Each row below holds a small network's activations on one input, seen along a few directions.
Each table varies a few parts of the input and shows all the possible inputs, shuffled.
Descriptions start from the smaller parts, as in this example, which fits no table here: line(4) and (point or ring(9) or (values(2) and ring(8))).
Shared parts are said once, and a part with two or three values counts as separate values.

Other details of the inputs vary at random and push rows far along three fixed directions, the same in every table; ignore that.

A family of inputs:
R1: [-28  -5 -14  13 -16 -21  -6   0   1  -5   5]
R2: [  8  10  11  -2  10  15  -1   7 -14  -1   7]
R3: [-28  -8  -9  20  -2 -12  -7 -10  -3   2  16]
R4: [-19  -7 -19   6  -8 -27 -14  -5  -3   4   9]
R5: [ 6 10 10 -2 12 13  9  9 -8 -9  2]
R6: [  6  13   8  -9  -2   4  -6  18 -10  -1   6]
R7: [-23 -13 -11   9 -11 -24  -8   0   2   7  11]
R8: [-31  -9 -11  19  -4 -12  -2  -9  -5  -5   8]
R9: [-29 -18 -32  14   9  -6 -18   8  15   8  -8]
R10: [  4   2  14 -16   0   3   0  18  -1  -5   3]
R11: [  4   2   7 -14  -2   3   4  19  -6  -6   0]
R12: [ 10   2   7 -12  11  15   1   3  -8  -4  10]
R13: [  6   5   8 -20   0   4  -3  14   0 -10   5]
R14: [ 7  0 13 -7 11 14  5  7 -9  1  8]
R15: [  3   7  17  -5   7  17   3   7  -5 -10   7]
R16: [  9   9   1 -17   4  -1   3  15  -4  -9   0]
R17: [ 5 14  7 -9  1  2  4 20 -4 -9  1]
R18: [ 81 -33 -13  63   0 -10  20 -13  13 -29  -9]
R19: [  6  17   2 -14 -46  11  10 -78  39  54 -45]
R20: [  9   7  10 -12   7  -4   0  18  -8   0  -1]
R21: [-24 -10 -19   4 -11 -24  -7  -3   1  -5   6]
R22: [  7   6   7 -13   4  -2   6  19  -5  -4  -2]
R23: [  5  -2  11  -7   9  14  10   8 -11  -7   0]
R24: [  8  12  12  -2  14  10   3   8 -11  -5   3]
R25: [ 36  12  17  -9  -8  29  26 -37  18  17 -32]
R26: [-32  29   3 -41  -2  45  -6 -11  27  37 -34]
R27: [-21 -11 -18   5 -11 -24 -11  -4   3   2  14]
R28: [-27  -6  -7  13 -14 -23 -10  -1   6  -4   9]
R29: [-23  -8 -16  12   8 -22  -8 -15  -7   1   8]
R30: [-27 -14 -17  10   1 -15  -4 -13  -5  -5   8]
R31: [ -7  -2  -5 -10  16  24  -7  23  11  11 -17]
R32: [ 11  10   4 -16   7  -3  -3  14  -7  -6   1]
R33: [-24 -13 -10  16   4 -18  -8 -11 -11  10   9]
R34: [ 81 -33 -12  62  -2  -8  10 -15   7 -21  -4]
R35: [ 7 15  9 -8  3 -1 -2 19 -7 -5  2]
R36: [  1   5  -5   8 -38  -1   4 -46  31  25 -18]
R37: [ 10   4  12  -5  17   7   5   7 -13   0   0]
R38: [ 5 -1 17 -8 11 14  6  7 -6 -5  4]
R39: [  8   2  11 -13  11  14   2   3  -5 -10   6]
Each input here is: values(3) and (point or (values(2) and ring(6))).
Q: Changing only the values(3) part turns R27 into R7. The same change can be made to R30. Which row results?
A: R23
Q: Change only the ring(6) part in R13. List by row number the other rows that result.
A: R4, R16, R21, R27, R32
Q: Change only the values(2) part in R25. List by row number the other rows that result.
A: R22
Q: List by row number the other rows that have the values(3) part in common with R6.
A: R1, R2, R3, R5, R8, R15, R17, R24, R26, R28, R35, R36
Q: Start at R39 and move only the ring(6) part, one step at a time. The first step leads to R30. Which rows follow, in order?
A: R18, R29, R34, R12
